These are the activations of a small network on made-up records, seen along a few directions, one row for each record.
Each row is followed by the record's values for the fields U, M, K, F, E, H, D, J.
A field that a record lacks is left out.
Other fields move the rows too, some of them a lot.
(in the rows, 500 means zero)
Strong random noise was added to every row along 5 fixed directions; ignore it. To show where, here is one row again and again, with new noise each time:
[482 479 531 442 480 420 381 468 409 573 407 626 594 485 544 533 525 444
 583 357 380 424 545 472 464 340 598]
[542 637 555 538 695 281 486 496 339 614 410 625 623 561 557 395 400 449
 679 545 409 388 542 374 519 283 614]
[472 321 413 406 288 686 477 488 621 409 604 466 438 496 464 623 570 506
 348 454 596 503 517 566 445 593 434]
[564 507 415 502 525 550 509 484 482 553 526 516 464 606 492 434 444 486
 545 627 524 480 565 427 548 459 553]
[500 500 543 517 547 429 455 468 458 535 468 583 528 469 530 561 494 496
 496 365 479 455 501 508 509 486 513]
[579 427 435 507 501 677 430 434 531 573 496 514 366 605 472 523 510 492
 533 539 451 522 594 436 620 556 596]
[507 520 687 594 722 386 555 496 536 435 525 526 502 489 509 624 464 517
 467 458 511 404 461 452 548 591 456]

[537 570 354 675 665 581 464 376 373 709 425 593 256 445 486 454 488 595
 387 192 586 717 464 610 634 740 478]
U=u1 K=k2 F=f1 E=e3 H=h2 D=d3
[498 525 371 508 494 492 477 437 387 582 476 597 480 494 525 459 455 524
 444 342 568 538 493 551 484 498 476]
U=u2 K=k1
[552 445 519 465 440 566 505 483 604 473 535 470 468 585 435 539 512 498
 532 609 439 441 556 450 576 538 530]
U=u2 K=k3
[422 375 657 401 351 526 389 462 574 416 415 541 571 334 539 750 654 455
 438 195 375 453 459 610 446 550 482]
M=m2 K=k2 F=f2 E=e1 H=h3 D=d6 J=j1
[517 476 601 614 710 548 498 442 508 498 490 519 395 516 500 603 496 527
 462 446 477 509 499 444 588 625 518]
K=k1
[559 499 634 557 524 515 424 492 569 537 384 456 431 472 513 557 555 526
 566 428 306 551 518 531 634 646 551]
K=k2 F=f1 E=e3 H=h3 D=d4
[405 385 567 521 686 660 423 518 475 467 443 536 447 532 550 578 602 449
 543 519 388 553 528 371 455 449 624]
M=m1 K=k2 F=f1 E=e2 H=h2 D=d5 J=j1
[449 430 627 570 645 503 508 685 502 450 608 405 554 356 530 544 584 455
 562 748 586 578 492 444 339 360 533]
M=m1 K=k2 F=f1 E=e2 H=h2 D=d5 J=j2
[602 502 471 604 515 514 472 421 571 570 578 536 378 457 456 583 469 559
 427 377 608 540 508 597 679 700 457]
U=u2 K=k2 F=f2 E=e1 H=h3 D=d6
[514 613 509 524 539 264 520 501 412 547 520 586 628 439 540 465 413 511
 521 428 580 425 468 550 486 413 460]
U=u2 K=k1
[476 430 596 566 657 665 386 452 537 525 410 523 370 518 519 638 613 492
 538 396 340 593 531 440 630 616 611]
M=m1 K=k1 J=j1
[501 505 597 520 537 346 571 513 560 416 597 524 601 464 458 583 464 509
 446 505 580 385 476 503 485 499 429]
K=k3
[580 552 500 537 618 439 335 399 347 705 391 632 525 553 557 449 464 443
 718 506 352 471 627 368 624 280 730]
K=k1
[492 491 589 456 489 366 585 518 587 374 585 505 601 530 454 566 467 496
 464 540 540 337 482 485 465 494 419]
U=u2 K=k3
[500 543 428 550 578 451 619 512 477 455 643 492 519 507 484 448 402 532
 410 615 723 493 470 495 453 483 406]
K=k1
[523 539 815 649 869 332 446 435 478 520 449 606 492 456 521 697 492 493
 580 347 376 384 491 400 644 550 571]
U=u2 K=k1
[413 381 504 543 541 652 505 510 569 407 571 492 427 444 524 643 588 532
 351 426 599 573 460 526 479 645 455]
M=m1 K=k1 J=j1
[551 385 429 422 340 626 462 475 640 509 559 469 421 575 426 544 531 475
 489 552 486 463 573 492 576 545 539]
U=u1 K=k2 F=f1 E=e1 H=h3 D=d6
[534 609 641 565 680 368 553 479 458 491 444 531 559 463 550 534 449 523
 548 455 472 435 462 488 570 537 490]
M=m2 K=k1 J=j1
[379 429 592 417 389 367 455 545 488 405 544 548 685 322 531 633 569 476
 425 336 547 426 447 577 320 372 438]
K=k1
[450 448 383 339 210 417 518 519 517 445 580 548 656 472 471 489 497 494
 426 436 596 408 491 610 348 386 411]
U=u2 K=k3
[425 375 571 324 268 397 346 517 514 475 495 607 698 388 503 658 615 412
 520 298 428 375 535 562 347 293 541]
U=u1 K=k3
[506 451 405 590 552 773 427 298 478 607 372 568 173 570 417 543 545 588
 371 149 408 688 479 587 649 856 494]
U=u2 K=k2 F=f1 E=e3 H=h2 D=d3
[458 500 455 490 367 384 521 519 502 461 618 521 603 337 520 558 489 541
 350 365 702 502 433 657 404 497 367]
K=k1
[522 507 588 428 530 382 521 515 517 469 515 546 625 611 453 493 465 435
 634 650 401 317 564 365 487 325 577]
U=u2 K=k3
[516 531 436 469 409 379 474 452 450 564 514 608 581 471 480 505 467 509
 492 368 539 447 504 572 494 441 482]
U=u2 K=k3
[512 374 499 490 473 686 512 467 631 417 609 429 389 557 425 603 533 522
 412 569 553 511 534 470 541 624 477]
K=k1
[432 424 583 345 328 344 428 521 508 429 476 579 728 457 501 575 560 426
 550 423 393 333 527 496 350 273 535]
K=k3
[506 541 348 382 246 433 477 503 460 558 448 545 593 526 504 369 466 481
 516 435 457 476 511 595 444 408 490]
U=u2 K=k2 F=f1 E=e2 H=h3 D=d2
[506 455 484 472 518 526 475 468 494 504 557 544 496 548 476 536 486 468
 519 539 528 442 544 441 503 432 539]
U=u2 K=k1
[514 407 523 482 416 596 517 559 648 393 581 393 467 497 458 551 573 492
 453 624 513 484 522 481 508 563 465]
M=m2 K=k3 J=j2
[612 482 555 565 573 553 541 484 636 485 568 439 403 603 430 519 461 510
 531 666 480 469 564 430 672 626 529]
K=k2 F=f1 E=e1 H=h3 D=d6
[559 578 621 618 656 479 505 445 507 532 444 528 434 426 502 624 498 541
 471 333 475 523 467 541 665 690 486]
M=m2 K=k1 J=j1
[493 432 505 455 353 458 454 487 563 480 555 539 543 419 488 608 530 502
 442 376 555 457 491 597 482 516 450]
U=u2 K=k2 F=f2 E=e1 H=h3 D=d6
[451 485 510 538 482 595 565 442 541 418 494 484 414 392 460 635 541 595
 296 207 585 581 365 679 499 796 325]
M=m2 K=k1 J=j1
[422 513 380 421 502 417 536 547 336 503 561 604 629 498 565 411 441 430
 495 541 632 454 485 439 273 219 497]
U=u1 K=k2 F=f1 E=e2 H=h2 D=d5
[542 577 729 575 773 276 538 515 504 465 530 545 594 529 504 566 427 468
 612 597 466 325 514 364 568 431 539]
U=u2 K=k1
[517 634 436 418 455 263 315 447 230 755 307 718 707 496 575 343 457 418
 753 343 309 433 583 470 475 120 696]
U=u2 K=k1
[582 476 348 507 341 571 316 424 427 711 472 588 470 414 528 493 539 505
 547 365 493 605 594 582 605 440 625]
K=k1
[446 498 483 485 360 384 543 593 534 426 555 445 590 329 570 517 531 510
 399 478 638 514 432 626 392 476 366]
M=m2 K=k2 F=f2 E=e1 H=h3 D=d6 J=j2
[463 465 546 442 395 427 458 560 518 459 477 490 609 431 517 520 581 465
 530 486 431 444 500 506 420 389 502]
M=m2 K=k3 J=j2
[393 316 515 288 220 486 404 544 555 368 576 511 696 422 519 624 603 419
 483 507 520 378 543 508 280 255 511]
K=k1
[479 403 313 375 162 539 432 499 523 517 590 541 555 411 512 521 535 495
 401 398 646 516 514 656 396 426 444]
U=u2 K=k2 F=f2 E=e1 H=h3 D=d6

Which values does each new row have?
[495 506 345 414 412 513 513 464 440 514 555 529 534 580 502 403 430 500
 491 570 600 467 539 482 450 381 485]
U=u2 K=k1
[623 578 538 542 625 426 403 414 429 676 387 612 493 616 483 446 451 467
 715 512 299 431 612 384 686 413 687]
U=u2 K=k3
[529 376 672 477 536 587 360 435 615 512 453 510 424 530 463 697 597 467
 563 390 313 433 570 430 626 562 616]
U=u1 K=k1
[526 602 406 511 455 286 557 551 421 538 590 546 659 433 557 386 396 499
 504 582 687 459 490 553 425 326 452]
K=k2 F=f2 E=e1 H=h3 D=d6
[520 416 453 560 536 653 457 425 558 536 574 493 326 463 467 620 537 544
 375 386 599 582 504 540 593 665 482]
U=u1 K=k1
[538 554 604 552 599 353 568 508 551 461 577 523 550 484 476 579 443 517
 468 486 585 414 473 518 528 548 435]
U=u1 K=k3
[521 459 369 410 260 476 416 451 494 573 531 592 549 456 481 507 513 496
 476 344 540 480 536 618 492 440 500]
U=u2 K=k2 F=f2 E=e1 H=h3 D=d6
[418 425 588 403 287 377 305 482 464 537 378 625 634 288 577 647 632 472
 487  89 352 471 475 668 412 418 517]
U=u2 K=k2 F=f1 E=e1 H=h3 D=d6
[493 476 738 511 612 410 547 577 623 356 503 426 567 522 481 581 549 469
 562 639 372 355 495 378 502 486 502]
M=m2 K=k3 J=j2
[504 515 410 486 542 434 498 464 403 557 579 614 555 532 466 469 437 464
 524 511 610 437 532 459 460 346 525]
U=u2 K=k1
[555 602 468 518 592 506 677 547 503 432 540 432 519 634 485 388 382 512
 531 771 571 442 501 407 515 489 484]
M=m2 K=k1 J=j1
[558 433 489 375 418 531 398 437 506 560 439 583 543 667 433 484 517 421
 680 563 299 370 644 370 553 330 672]
U=u2 K=k3
[690 592 603 656 779 641 483 404 530 629 397 477 303 643 466 518 462 503
 669 628 315 529 595 343 852 676 676]
M=m2 K=k1 J=j1
[491 408 434 457 351 608 412 639 499 524 565 379 539 398 579 452 604 453
 587 760 537 603 565 484 396 313 584]
M=m1 K=k1 J=j2
[573 563 554 594 713 509 552 456 505 529 520 492 406 605 462 484 421 536
 544 589 498 481 522 412 644 595 516]
U=u2 K=k1
[408 397 681 398 466 424 284 471 463 532 367 606 606 390 543 685 647 424
 575 215 271 418 529 483 430 341 617]
U=u1 K=k1
[437 417 448 354 309 535 458 518 502 455 528 507 581 488 491 517 549 475
 486 483 501 460 522 523 381 383 491]
U=u2 K=k1
[461 438 467 410 441 595 455 558 508 483 475 477 558 587 527 461 569 421
 627 692 390 490 572 381 459 324 626]
M=m1 K=k1 J=j1
[488 561 548 484 530 403 511 553 521 481 457 515 609 543 525 461 507 471
 597 575 406 453 508 449 520 421 547]
M=m1 K=k3 J=j1
[361 438 882 531 637 310 505 569 593 302 459 470 602 291 541 790 630 500
 401 260 403 396 376 533 416 596 384]
M=m2 K=k1 J=j2
[464 392 547 324 334 403 426 563 562 443 553 539 684 496 484 556 552 384
 605 592 462 315 568 433 374 221 575]
U=u1 K=k2 F=f2 E=e1 H=h3 D=d6
